These are the activations of a small neural network, seen along a few directions. Each row is one input.
Each table varies a few parts of the input and shows all the possible inputs, shuffled.
A made-up example of a description, with smaller parts first: one of 2 separate values, together with either a single point or one of 9 places along a line or (one of 6 places along a line, together with one of 8 places around a ring).
Shared parts are said once, and a part with two or three values counts as separate values.
In the rows, zero is written as 128.

Other details of the inputs shift rows strongly along two fixed directions, in all tables alike. That doesn't count.

A family of inputs:
row 1: [ 93 124 172 167 164 157 138 163 118 129 148 128 118 148 112]
row 2: [155 128  78 114 101 123 142  73 164 156  86 100  40 102 161]
row 3: [ 93 164 141 188 110 192 129 126 133 123 148 127  84 133 118]
row 4: [153 117  78 108 137 111 139  80 180 131  77 118  57  91 173]
row 5: [183 119 135  83 127  84 100 134  85 155 179 150 221 183 108]
row 6: [113 142 148 143 113 145 123 145 101 128 150 124 148 144 107]
row 7: [168  96 118  61 127  63 119 133 104 138 132 138 203 137 123]
row 8: [ 86 146 167 181 122 177 131 157 102 133 162 121 120 153  98]
row 9: [144 114 109 104 151 101 126 118 156 108 101 144 133 108 146]
row 10: [ 71 151 163 183 118 176 132 163 113 107 140 122 129 123 107]
row 11: [ 80 120 131 164 148 154 158 137 169 108  82 113  50  84 142]
row 12: [131 130 109 118  96 118 130 123 124 129 114 123 131 113 125]
row 13: [138 107  87 110 113 114 153  86 156 157  80  92  44  92 160]
row 14: [188  95  88  69 114  78 135  81 120 193 122 105 100 143 144]
row 15: [157 149  73 119  81 136 128  68 155 143 104 113  62 107 153]
row 16: [ 77 163 149 181 115 177 123 153 133  78 133 146 144 111 111]
row 17: [ 69 170 173 193 123 190 114 170 114  77 161 150 170 129 101]
row 18: [157 120 112 102 151 106 124 108 146 128 115 136 122 128 148]
row 19: [ 83 128 175 167 166 160 138 167 127 109 134 127 119 131 117]
row 20: [176 115 110  70 116  71 108 127 114 124 133 150 211 136 126]
row 21: [191 111 116  74 153  77 106 117 112 150 154 152 189 168 131]
row 22: [104 119 193 133 174 121 113 198  89  94 173 157 237 157  97]
row 23: [180 119 112  74 117  76 106 122 108 135 143 143 206 144 129]
row 24: [ 84 124 138 165 134 166 158 124 148 137  99  93  36 105 137]
Each input here is: one of 4 places along a line, together with one of 6 places along a line.
Changing only the place on the line of 4 turns row 17 into row 15. The same change can be made to row 13. Which row results?
Answer: row 24
Start at row 16 and move only the place on the line of 6, one step at a time. The first step leads to row 12. Which rows follow, in order?
Answer: row 20, row 7, row 11, row 9
Which other rows does row 5 become when the place on the line of 6 takes its other values? List them by row number.
Answer: row 1, row 3, row 8, row 14, row 21

A family of inputs:
row 25: [ 70 152 147 175  90 176 143 147 121 110 114 101  96 100 115]
row 26: [118 106 181 121 190 111 121 183 102 114 161 155 202 165 103]
row 27: [114 121 134 122 142 113 126 153 137  93 114 149 169 112 121]
row 28: [ 53 184 177 221 111 227 129 152 117 103 154 111  87 132 107]
row 29: [146 100 110 101 167 106 148  98 162 144  83  98  60 103 172]
row 30: [177 135  97 105 119 107 109 102 135 144 144 155 145 151 130]
row 31: [124 145 106 157 136 159 135  96 177 117 101 132  50 108 152]
row 32: [ 46 143 192 204 136 200 151 170 110 126 140  93  80 133 105]
row 33: [ 99 111 132 161 153 149 157 133 155 146 108 115  47 121 131]
row 34: [192 136  77  95  94 101 110  84 128 162 143 143 135 151 134]
row 35: [169 112  75  82  86  78 126 107 126 148 110 133 148 118 128]
row 36: [120 119 149 123 133 106 114 177 106 101 152 166 224 141  95]
row 37: [142 103  96 122 121 118 152 100 146 177 102 104  46 122 142]
row 38: [181 105 102  47 136  54 108 116 128 111 110 140 208 112 151]
row 39: [158 139  93 116 138 131 125  72 173 121  94 118  69 101 178]
row 40: [158 148  96 116  93 135 117  82 128 147 136 118 105 131 142]
row 41: [ 86 139 184 144 122 139 113 190  77  88 169 146 238 139  85]
row 42: [149 106 153  90 137  96 120 144  78 152 167 124 194 165 111]
Describe the family of inputs behind these rows.
Answer: one of 3 separate values, together with one of 6 places along a line

A family of inputs:
row 43: [132 133 155 133 118 127 122 162 100 136 148 126 173 156 102]
row 44: [ 56 154 171 218 138 196 143 176 157  94 110 134  85 116 108]
row 45: [136 149  93 132 103 137 126  99 158 116 101 124 100  99 151]
row 46: [102 117 122 135 105 144 149 108 136 145 116  99  68 104 132]
row 47: [ 22 122 184 209 180 187 163 179 145 104 118 119  77 112 112]
row 48: [185 110 108  55 141  72 106 102 107 132 131 136 193 132 146]
row 49: [123 126 161 137 175 138 116 155 115 121 165 151 158 162 117]
row 50: [182 104  95  78 109  62 121 128 125 147 123 147 181 135 124]
row 51: [119 153 111 151 101 159 131  95 135 136 120  97  75 116 147]
row 52: [112 132 154 135 123 127 120 166 116  92 143 149 190 129 108]
row 53: [131  94 117 101 141 110 142 100 146 137 103 110  93 108 149]
row 54: [138 139 104 137 104 141 131 106 132 150 118 106  73 129 134]
row 55: [134 135 147 135 133 140 115 144  93 142 177 143 163 170 102]
row 56: [ 57 130 162 182 131 172 150 158 118 123 141 120  97 118 102]
row 57: [121 135 164 130 159 127 117 169 117 103 139 138 175 144 115]
row 58: [ 79 131 170 190 177 178 146 158 145 123 134 128  78 141 128]
row 59: [113 125 163 132 154 130 123 162 107  94 140 134 188 120 128]
row 60: [135 138 137 137 144 135 112 143 118 121 168 171 173 162 103]
row 61: [ 54 166 173 216 137 205 136 155 154  81 127 133  86 115 114]
row 62: [110 132 122 136  93 144 147 117 135 135 104  93  73 101 136]
row 63: [139 142  97 133 108 131 130 114 159 124  97 131  86 110 136]
row 64: [119 148 159 136 124 134 111 157 120  90 143 150 189 141 106]
row 65: [168 134 100  98  92 114 122  86 125 155 121 102 104 134 141]
row 66: [163 124 103 100 145 117 125  82 143 148 127 125 100 125 166]
row 67: [ 30 138 172 208 129 205 146 156 128 105 142 110  89 103 114]
row 68: [113 107 151 128 130 112 133 155  94 147 158 134 171 149  99]
row 69: [155 132  88  93  92 109 124  85 116 151 118 107 118 118 147]
row 70: [131 123 162 135 163 119 118 162 120 125 147 138 164 157 121]
row 71: [183 113  99  65  93  68 116 122  96 158 135 125 176 139 124]
row 72: [197 112 108  64 141  68 102 113 117 144 138 138 175 154 140]
row 73: [113 120 171 124 154 124 126 166 110  96 137 130 182 131 118]
row 74: [136 131 153 139 125 128 118 155  98 141 160 129 167 165 104]
row 75: [117 111 159 126 157 111 133 173 115 119 131 133 175 138 116]
row 76: [144 141 114 114  90 130 132 100 132 142 108  97  93 117 137]
row 77: [104 116 109 138 116 141 147 110 160 124 106 125  78  95 135]
row 78: [113 123 117 133 149 135 143 119 149 124  91 114  67 108 143]
row 79: [137 124 128 123 150 136 136  97 154 140 121 118  67 123 155]
row 80: [133 132 169 123 157 122 111 148 115 108 151 134 173 148 125]
row 81: [119 117 155 121 155 113 125 170 111 107 135 137 179 132 116]
row 82: [124 134 135 125 134 121 113 157 111 105 145 166 190 145 100]
row 83: [102 112 147 144 145 121 131 166 118 123 148 161 176 139  98]
row 84: [194 108 106  86 117  86 116 107  98 182 160 133 159 172 122]
row 85: [146 141  90 130 120 140 126  83 153 134 130 137  95 117 151]
row 86: [167 127 102 101 104 123 126  80 123 166 134 113  95 140 139]
row 87: [132  94 105 103 144 106 144 107 145 144 102 117  89 109 144]
row 88: [ 84 140 156 203 153 184 138 151 149 119 139 147  87 136 110]
row 89: [125 141 112 147 123 157 137  94 162 129 121 133  68 120 138]
row 90: [110 138 120 136 101 150 141 106 131 136 106  98  69 111 133]
row 91: [114 115 134 128 138 118 122 157 115 115 151 163 183 136 101]
row 92: [195 115  97  85 117  72 106 112 126 150 138 153 177 158 124]
row 93: [161 130 103  97 129 109 125  95 145 129 102 111 115 108 163]
row 94: [141 147 104 120  89 134 128  95 130 139 112 100 100 112 148]
row 95: [147 133 111 119 138 126 125  95 150 130 112 112  94 110 165]
row 96: [182 126  84  65 109  76 101 101 113 129 136 154 202 131 135]
row 97: [112 132 142 140 128 124 122 174 115  99 142 158 184 130 103]
row 98: [113 124 128 128 145 139 143 111 150 118  91 106  70 104 148]
row 99: [117 114 162 124 168 114 127 166 110 121 136 140 174 152 113]
row 100: [145 147  90 131 110 132 120  91 154 123 117 127 104 110 152]
row 101: [122 134 147 121 122 123 116 155  84 128 156 137 181 155  98]
row 102: [129 132  90 130 101 130 134 108 153 117  99 124 101  87 152]
row 103: [126 118 111 136 101 123 152 124 133 155 102  99  77 112 131]
row 104: [126 145 100 153 117 147 131 110 161 122 107 133  70 116 135]
row 105: [112 106 157 121 162 122 123 144 110 111 149 138 184 127 124]
row 106: [114 128 159 137 130 127 125 163  89 136 152 135 172 156  96]
row 107: [160 124  85  89 105 100 123  91 144 131 103 133 117 115 140]
row 108: [146 140 102 117  95 128 133 108 131 149 108 106  88 120 132]
row 109: [135 131 102 117  87 123 136 104 126 140 113 100 103 102 149]
row 110: [120 127 166 134 161 125 124 173 121 118 134 134 170 149 117]
row 111: [146 128 122 107 132 122 132 107 153 126  94 107  93 110 152]
row 112: [130 142 148 133 127 145 111 128  93 136 180 138 175 159 118]
row 113: [162 113  82 102 113  92 131 102 147 150  98 138 106 122 136]
row 114: [120 116  90 128 114 131 136  99 153 128 110 130  98  91 147]
Describe the family of inputs behind these rows.
Answer: one of 3 separate values, together with one of 4 places along a line, together with one of 6 places along a line
Changing only the place on the line of 6 turns row 53 into row 73. The same change can be made to row 91. Which row results?
Answer: row 97
Start at row 58 and move only the place on the line of 4, one step at a time. The first step leads to row 49. Which rows follow, in order?
Answer: row 79, row 66
Which other rows does row 64 become when the choice among 3 separate values takes its other values? List them by row number.
Answer: row 76, row 111
Which other rows does row 109 become when the place on the line of 6 takes its other values? List them by row number.
Answer: row 51, row 67, row 69, row 94, row 112
Which other rows does row 94 become when the choice among 3 separate values takes its other values? List them by row number.
Answer: row 45, row 93
